A small network was shown many inputs. Here are its activations along a few directions, one row for each input.
In each table, some parts of the input vary, and every possible input appears once, in random order.
Descriptions start from the smaller parts, as in this example, which fits no table here: one of 5 places around a ring, together with either a single point or (one of 2 separate values, together with one of 4 places along a line) or one of 9 places along a line.
Shared parts are said once, and a part with two or three values counts as separate values.
In the rows, 128 means zero.

Other details of the inputs shift rows strongly along two fixed directions, in all tables alike. That doesn't count.

A family of inputs:
R1: [114 115 103 136 132 151 118 122 143 127 124 137 106 125 126 156 140]
R2: [118 116 105 138 132 157 129 124 147 116 126 135 103 125 125 144 146]
R3: [133 143 135 113 114 124 136 139 135 127 148 136 134 128 138 112 125]
R4: [142 135 145 127 121 120 136 133 122 137 117 134 145 127 122 106 118]
R5: [130 137 149 118 112 121 119 131 127 129 143 138 135 127 134 119 112]
R6: [ 82 142 126 124 181  87 128 130  85  89 138  12 127 161 120 128 134]
R7: [ 82 124 121 123 181  73 131 120  88 100 138  22 129 160 121 137 145]
R8: [136 145 140 123 132 118 135 141 123 141 127 138 138 131 136 110 122]
R9: [131 137 144 117 106 125 130 131 129 129 132 132 142 120 126 114 113]
R10: [113 110 112 142 130 155 117 124 141 120 115 135 107 121 123 149 131]
R11: [ 88 133 131 128 169  87 128 121  84  85 129   7 134 155 105 124 130]
R12: [129 118 102 147 143 149 121 122 133 132 114 135 112 125 125 155 141]
R13: [144 120 139 123 120 107 134 122 119 144 122 135 150 124 126 118 127]
R14: [132 126 131 108 116 108 140 129 135 136 145 143 135 129 139 121 136]
R15: [129 133 127 114 111 109 137 133 133 132 143 145 133 136 137 116 136]
R16: [134 109 108 150 132 151 120 114 131 128 104 129 118 122 111 150 138]
R17: [130 110 105 150 138 147 116 122 130 130 109 133 113 124 120 154 133]
R18: [132 103 110 146 143 146 120 117 132 135 113 131 115 118 122 158 133]
R19: [120 120 110 137 134 163 129 127 153 118 129 130 102 124 122 143 138]
R20: [145 137 126 124 122 106 138 132 122 137 134 142 138 136 136 114 138]
R21: [142 141 141 124 125 120 128 139 115 137 127 133 142 125 134 114 110]
R22: [119 107 110 139 120 151 119 114 142 122 113 130 113 122 113 152 136]
R23: [125 129 141 120 106 117 134 129 129 129 124 140 142 127 128 110 124]
R24: [140 131 141 129 118 115 134 131 118 135 115 138 147 129 125 107 126]
R25: [126 120 138 112 115 105 128 129 129 140 134 143 138 125 137 125 121]
R26: [142 139 131 126 126 112 142 136 123 132 130 142 138 134 137 106 136]
R27: [141 118 121 149 136 165 118 110 130 119 115 124 118 116 110 148 126]
R28: [125 145 139 113 118 124 127 140 131 135 143 137 136 126 141 116 118]
R29: [129 119 140 112 109 109 134 121 130 137 129 138 143 123 128 122 125]
R30: [118 114 119 140 126 163 124 120 147 120 113 125 110 118 111 144 127]
R31: [134 141 135 126 130 112 134 138 119 138 125 143 141 132 139 112 130]
R32: [129 143 146 114 117 123 122 132 129 131 148 140 135 129 139 119 120]
R33: [144 143 136 123 128 118 143 139 128 135 132 137 136 133 135 105 128]
R34: [122 134 144 119 115 118 128 139 132 134 132 139 134 129 133 112 112]
R35: [119 137 136 116 118 115 131 137 130 134 135 146 136 131 140 113 128]
R36: [147 130 130 120 127 105 142 128 124 142 136 140 140 129 139 118 137]
R37: [144 126 113 146 143 164 124 116 137 117 128 127 109 123 124 149 137]
R38: [119 118 115 138 129 164 114 126 140 121 123 126 107 116 122 152 120]
R39: [149 147 134 121 126 122 139 138 124 132 136 134 139 128 138 109 125]
R40: [136 127 116 146 147 165 117 118 132 124 123 128 112 122 125 153 131]
R41: [145 139 147 127 124 120 123 130 114 133 133 136 141 128 133 117 112]
R42: [124 127 134 117 110 107 124 133 128 136 132 145 136 132 135 120 121]
R43: [136 142 141 115 113 123 131 132 134 124 154 138 133 131 137 115 126]
R44: [126 117 124 140 123 164 115 111 142 113 124 125 112 115 111 152 126]
R45: [116 108 108 131 137 150 122 118 145 131 126 135 108 119 128 160 140]
R46: [120 141 141 115 121 120 131 140 135 137 138 141 134 130 138 111 121]
R47: [129 117 115 149 144 160 121 127 134 128 107 128 109 121 117 146 124]
R48: [136 133 139 129 124 111 130 138 116 137 119 142 141 131 134 111 122]
Description of these inputs: one of 2 separate values, together with one of 4 places along a line, together with one of 6 places along a line.
- Changing only the choice among 2 separate values turns R20 into R15. The same change can be made to R24. Which row results? => R23
- Changing only the choice among 2 separate values turns R17 into R42. The same change can be made to R27. Which row results? => R44
- Start at R23 and move only the place on the line of 4, one step at a time. The first step leads to R10. Which rows follow, in order? => R35, R2
- Change only the place on the line of 4 in R30. List by row number the other rows that result. => R19, R34, R46
- Start at R36 and move only the place on the line of 6, one step at a time. The first step leads to R20. Which rows follow, in order? => R26, R33, R39, R37
- Change only the choice among 2 separate values in R9. List by row number the other rows that result. => R11

A family of inputs:
R49: [101 114 104 154 180 150 117 109 114  87 119  39  97 139 101 166 140]
R50: [ 63 107 110 134 148 144 112 112 135  78 133  51  91 139 103 160 137]
R51: [169 148 149 126 103 136 133 141 132 153 125 189 146 117 141 101 110]
R52: [166 138 149 116 102 109 143 133 130 158 132 179 157 121 141 100 123]
R53: [165 126 143 119  98 118 137 130 134 162 123 192 153 113 141 112 122]
R54: [167 146 140 122 103 132 141 145 136 155 126 186 146 117 143 100 119]
R55: [133 138 151 107 117  70 139 132 104 139 135 124 163 140 138  98 125]
R56: [139 114  96 159 142 185 119 117 143 121 110 136  99 115 115 161 141]
R57: [141 104  88 144 118 217 117 118 190 141 130 203  79  95 136 181 145]
R58: [134 147 139  98  97 115 140 151 150 150 159 187 136 126 160 104 126]
R59: [164 124 142 120  97 116 131 132 132 165 123 191 152 113 140 116 116]
R60: [ 81 112  89 136 160 155 119 121 147  94 142  87  79 139 125 169 155]
R61: [ 91 115 106 158 183 152 111 115 110  87 113  41  96 139 102 162 135]
R62: [172 144 141 122 100 130 138 137 132 154 131 186 149 116 141 105 120]
R63: [133 141 158 100  74 120 127 138 147 142 147 181 148 118 141 100 107]
R64: [151  92  89 163 123 208 115 117 167 154  88 198  96  92 118 176 134]
R65: [ 74 153 141  90 144  50 137 140 104  99 176  53 138 169 145 101 139]
R66: [132 102 107 141  97 212 109 115 181 131 119 187  93  93 118 170 125]
R67: [154 133 147 117 100 104 139 136 127 157 123 183 155 123 142 100 121]
R68: [104 156 161 112 150  59 130 138  77 108 144  49 158 159 128  92 113]
R69: [ 90  99  94 154 172 136 117 107 116  95 108  56  99 139 104 170 151]
R70: [171 145 155 123 105 135 130 137 128 157 128 182 154 110 140 107 104]
R71: [127 136 150 111 118  69 135 138 104 140 131 127 159 143 137  97 119]
R72: [ 63 108 109 132 149 146 114 115 137  82 131  49  91 137 103 161 135]
R73: [137 159 159 111 124  87 140 146 105 133 137 117 158 140 138  86 111]
R74: [139 156 164 111 123  87 132 139  99 135 139 116 163 137 137  92 107]
R75: [ 96 117 101 157 180 151 113 111 112  85 115  41  95 142 102 165 141]
R76: [133 148 152 108 122  76 147 142 109 139 135 123 160 143 138  86 126]
R77: [155 133 145 117  97 101 131 137 124 162 124 183 158 122 142 106 116]
R78: [142 106  85 145 116 220 116 120 190 142 128 208  78  95 136 182 146]
R79: [134 146 152 111 121  75 144 138 108 135 137 124 158 145 137  87 127]
R80: [154  94  91 162 123 208 121 116 168 151  89 199  97  92 120 172 139]
R81: [164 149 147 119 102 116 141 143 128 150 132 179 152 124 144  92 119]
R82: [ 92 136 148 105 149  32 133 131  75 110 141  40 159 165 127 102 127]
R83: [134 157 163 112 126  88 136 147 102 136 135 116 160 137 138  87 105]
R84: [ 99 116 102 154 179 151 115 110 112  87 117  40  97 140 101 166 141]
R85: [ 97 145 148 106 154  40 142 130  80 103 146  34 156 168 125  95 136]
R86: [144 110  97 157 143 185 123 114 145 123 112 133 100 111 114 164 140]
R87: [135 106  96 157 142 177 121 113 145 126 105 139 101 116 114 164 145]
R88: [ 81 102 110 133 139 157 111 110 143  89 133  71  93 129 105 166 133]
- What do these inputs look like to the network? => one of 5 places along a line, together with either one of 2 separate values or one of 6 places along a line
- Changing only the place on the line of 5 turns R66 into R88. The same change can be made to R55. Which row results? => R53
- Start at R82 and move only the place on the line of 6, one step at a time. The first step leads to R55. Which rows follow, in order? => R85, R62, R84, R74
- Start at R70 and move only the place on the line of 5, one step at a time. The first step leads to R74. Which rows follow, in order? => R68, R61, R83
